Each row below holds a small network's activations on one input, seen along a few directions.
In each table, some parts of the input vary, and every possible input appears once, in random order.
Descriptions start from the smaller parts, as in this example, which fits no table here: ring(8) and (point or (values(2) and line(4)) or ring(11)).
Shared parts are said once, and a part with two or three values counts as separate values.

Rows:
row 1: [-31  18 -30  21  12 -19   9 -15   0  -5  -8  -1 -44]
row 2: [ 20 -13  21   5 -12  15   0  27  -4   3 -23   0  18]
row 3: [  4  13 -19  17 -28 -17 -24 -13  11  -3  16 -16  -4]
row 4: [ 17   2  -4  32 -21  -7  -9  11  25  18  -1   1  -9]
row 5: [ 23   1  -1  23 -31  -2 -15  14  10   2  -5 -10  10]
row 6: [ 25 -15  29   4 -12  14   7  28  -1   6 -12  -2  20]
row 7: [-17  12 -20 -24   5 -11 -11 -25  -2  -9  22   1   6]
row 8: [  9  13 -14  17 -29 -18 -16 -15  12   3  27 -16  -1]
row 9: [-17   9 -16 -26   6  -7  -5 -27  -1  -7  32   0   9]
row 10: [  3 -19  26 -17  13  16  10   9 -11  -7 -18   5   7]
row 11: [  2 -21  26 -22  17  15  16   8 -10   1  -6   4  16]
row 12: [ -3  16 -24  31 -16 -20 -11 -11  23  16  17  -3 -17]
row 13: [ 27   3  -3  13 -30   0 -19  13  11   6   0 -10  16]
row 14: [ 29   3   2  10 -32   1 -15  11  12   9  10 -12  19]
row 15: [-13  -8   7  10  26  12  23  18 -14   0 -44  12 -34]
row 16: [-13  11  -9 -15   5 -13   2 -31   0  -9  29   0  -1]
row 17: [ 11   8 -10  48 -21 -13  -5  19   7   6 -22  -3 -29]
row 18: [ 24  -1   8  22 -32  -3 -10  14  11  -1  -4  -9   6]
row 19: [  9  10 -17   8 -30  -9 -21 -14  11   7  31 -14   7]
row 20: [ 21 -15  20  -4 -11  17  -3  26  -3   8 -16   1  24]
row 21: [-19  -2   4 -40  30   8  10 -15 -17  -9  18   8  13]
row 22: [ 30   3   8  19 -31  -4  -9  10  12   4   4 -12  11]
row 23: [ 21 -15  30   5 -15  15   6  29  -2  -1 -18  -1  14]
row 24: [ 25 -17  23  -4 -11  18   1  27  -1  11  -9   0  25]
row 25: [-14  20 -28  42 -15 -26  -5  -3  10   0  -2 -11 -39]
row 26: [ -7 -13   8  -1  30  13  16   8   2  20 -21  18  -5]
row 27: [  5  12 -12  18 -31 -17 -20 -14  13  -3  21 -15  -7]
row 28: [  7  15 -25   5 -27 -16 -27 -12   9   2  21 -14   5]
row 29: [-20  -2   7 -32  33   5  16 -17 -18 -24  10   6  -4]
row 30: [  2 -21  20 -27  15  20   7   9 -11   7  -4   7  24]
row 31: [-24   4  -6 -15  45   4  20 -13  -4   7  -3  19 -14]
row 32: [ -2 -17  15 -27  18  17   4   7 -13   5 -10   9  21]
row 33: [  8  -7  13  29   1   6  15  32  -7   8 -43   8 -23]
row 34: [-22  -1  -4 -41  35   5   6 -12 -19 -11   9   8  14]
row 35: [-20  12 -20 -12   4 -14  -6 -28  -3 -17  16  -3  -3]
row 36: [-18  -2  10 -34  35   6  17 -17 -15 -14  17   6   5]
row 37: [ 16 -13  14  19  -3  11   8  23  11  18 -23  11  -2]
row 38: [-24  21 -25   4  16 -17   2 -24  15  10  15   8 -20]
row 39: [-18   9 -11 -13   2 -13  -3 -29   0 -21  21   0  -8]
row 40: [-20  -5   0 -28  33   7  10 -15 -18 -22   1   6   2]
row 41: [-36  11 -12  -4  43   6  23  -3 -20 -11 -26  11 -41]
row 42: [  1 -20  19 -16  15  15   7   9 -11  -4 -20   5  12]
Question: What is each input in this table made of?
Answer: ring(6) and (values(2) or ring(5))
Question: Changing only the ring(6) part turns row 19 into row 21. The same change can be made to row 3. Which row results?
Answer: row 40
Question: Changing only the ring(6) part turns row 20 into row 7. The same change can be made to row 6. Which row results?
Answer: row 16
Question: A walk changes only the ring(6) part. It starts at row 17 and steps to row 33. List the rest of the walk in order.
Answer: row 15, row 41, row 1, row 25
Question: Change only the values(2) part in row 33. List by row number the other rows that result.
Answer: row 37

Rows:
row 43: [ -1  16 -15   6 -23 -20 -17 -22  22   4  42  -9   1]
row 44: [  7  31 -30  51 -40 -26 -16   0  13   2   2 -15 -28]
row 45: [-17  -2   8 -47  15   2   3 -18 -37 -57   7  -4  10]
row 46: [-38   9 -30 -17  36 -11   7 -31   8  25  15  17 -18]
row 47: [ 32   2  -1  22 -59 -11 -39   9   7 -15  10 -26  22]
row 48: [ 41 -10  14  30 -53   3 -25  34   2  -3 -18 -19  20]
row 49: [ -3 -24  24 -21  39  29  23  16  -1  29 -10  21  15]
row 50: [-28  -6   9  -2  43   7  28   0 -19 -17 -36   9 -38]
row 51: [ 37  -6   6  42 -37   4 -10  46   2   5 -34  -9  -5]
row 52: [-30   7 -24 -37  20  -7  -4 -41  12  10  35   4  10]
row 53: [-39   8 -14 -26  20 -12   6 -43 -23 -45  18 -11 -16]
row 54: [  6 -19  21 -41  26  25   7   4  -6  20   9  15  45]
row 55: [ 28  -2   5  -6 -29  -3 -16  -5  17   7  34 -17  34]
row 56: [-12 -20  34 -41  22  22  18  10 -46 -40 -25  -3  10]
row 57: [ 30 -10  20  21  -7  15   9  30  11  26 -14  13   4]
row 58: [-19 -15  27 -20  36  22  28  17 -37 -23 -39   9 -16]
row 59: [ 40 -15  24   2 -19  12  -2  18  11  14   2   2  29]
row 60: [  8  21 -23  34 -53 -21 -32  -8  15 -10  19 -27  -9]
row 61: [ 22   9  -9  53 -33  -7 -11  27  15  14 -34  -2 -22]
row 62: [ 14   6  -2  32  -1  -1  10  15  23  28 -14  16 -19]
row 63: [-18  -6  -6  -5  52  15  21   5   7  35 -13  28 -13]
row 64: [-44  15 -17  -7  35 -19  16 -30 -23 -31  -5   3 -37]
row 65: [ -8  -5   2 -53  18   6  -4 -19   2   1  31   4  47]
row 66: [-10  19 -22  30  -8 -24  -1 -15  24  22  18   2 -27]
Question: What is each input in this table made of?
Answer: line(4) and ring(6)
